Each row below is a small network's average activation on inputs in which a field has the value named, seen along a few directions.
Values that are neighbours, or in one group, have similar rows; names and order tell nothing.
Random noise pushes rows far along 2 fixed directions. That doesn't count. These rows show it; they differ only by the noise:
[-345 -604 -405 -159   26 -291  -35 -345  822  357 -237 -630  197 -138
 -121  226  644]
[-302 -631 -516  884 -337  422 -563  884   68  649 -494 -204  -69 -386
  -34 -166   40]
[ 408  714  634  121   -4  -52  295  228 -399 -365  181  313  -15 -298
 -305   19 -238]
[-206 -378 -242   63  -39 -131  -65  -41  483  279 -206 -394  116 -207
 -139  125  389]


Timum, 12 values:
z5: [-218  136  116  262  -44  102   13   51   33  213  -14 -166 -405  166
  408  -29 -313]
z7: [ -53 -228 -346  498 -120  209 -397  543 -802  -34 -344    6  204 -110
  116 -498 -254]
z10: [  85 -551  -14 -284   -7  -27 -150 -347  148 -104   54  434  -50  210
  293  120  223]
z11: [ -58 -413 -148  332 -285  101 -420  263  407  322  146  144   -5  122
  238   88 -113]
z3: [-127 -384 -278   78  159  -33   79 -212  -85 -200 -168 -472   47  143
   91 -329  145]
z1: [-214   45 -264   17  268 -226 -359 -257  122 -131 -201 -267  245   31
   39 -193 -236]
z4: [ -46  556   81 -407  -60  200  298 -121 -461  -88  271  227  -42  399
  158   92 -249]
z9: [-418 -951 -275  163 -483  231 -389  505  362  380  -59  -83   48  131
  125  198   76]
z8: [-189 -321 -452 -469  101  -92  202 -540  409  391  -35 -448 -116  460
  437   68  336]
z12: [ -12  195  -69   35   82  310 -112  258 -270  152  134  181 -254 -288
 -508  -48 -158]
z6: [-234 -177 -299  158    4  140 -268   28  306  392 -285 -122  161 -153
 -264  231  230]
z2: [ 445  229  161 -230  230 -234  360 -146  191 -266   -7  204  -43 -141
  -19  -91  347]
Timum is arranged as 4 separate groups.
- Which other values are in the same group as z2? Give them in the order they are listed. => z12, z6
- Which other values are in the same group as z10? Give them in the order they are listed. => z11, z9
- Which other values are in the same group as z8? Give them in the order they are listed. => z5, z4

Pomok, 11 values:
s5: [-111 -336  -54  -12   55 -214 -166 -203  521  107   29 -287   92   10
 -119  140   81]
s10: [ -28  177 -100  282  -19  191    7  283  -59  142  -45  -83   70 -229
 -289   -5   87]
s11: [ 101 -230   70 -106 -172  -10   36  -60   -3   17   80  117   59  211
  238  117   46]
s1: [  63 -212  -78 -519  138 -322  227 -546  226 -100  226 -194   42  199
   -1   31  258]
s2: [-167 -359   32 -217  -88  -75   51 -323  256   84   66 -174  -33  312
  268  224   96]
s4: [-548 -558 -505 -639   35 -301  185 -652  571  149  -22 -646   85  375
  351   98  500]
s8: [-527 -837 -769  120  -21  -41 -407    1  448  438 -553 -580  268 -297
 -212  -52  573]
s7: [ 272  430  242 -263  379 -288  282 -410  138 -428  -17   98   41 -159
 -158  -22  202]
s9: [ -52  -93 -100  130   -8  222 -174  181  319  260  -19  272 -145 -247
 -230  175  215]
s6: [-115  287  -28  -33  -15   -1   14  -47 -151  231 -106 -150  -93  221
  312  -11 -309]
s3: [ 407  582  458  126   50   23   98  228 -545 -505  204  429   27  -44
  -70 -179 -454]
Pomok is arranged as a line.
- Going along Pomok from s9 by way of its neighbour s10, in what order are s2, s4, s6, s3 met? => s3, s2, s4, s6
- Which values are neighbours of s7? Give them in the order they are listed. => s5, s8
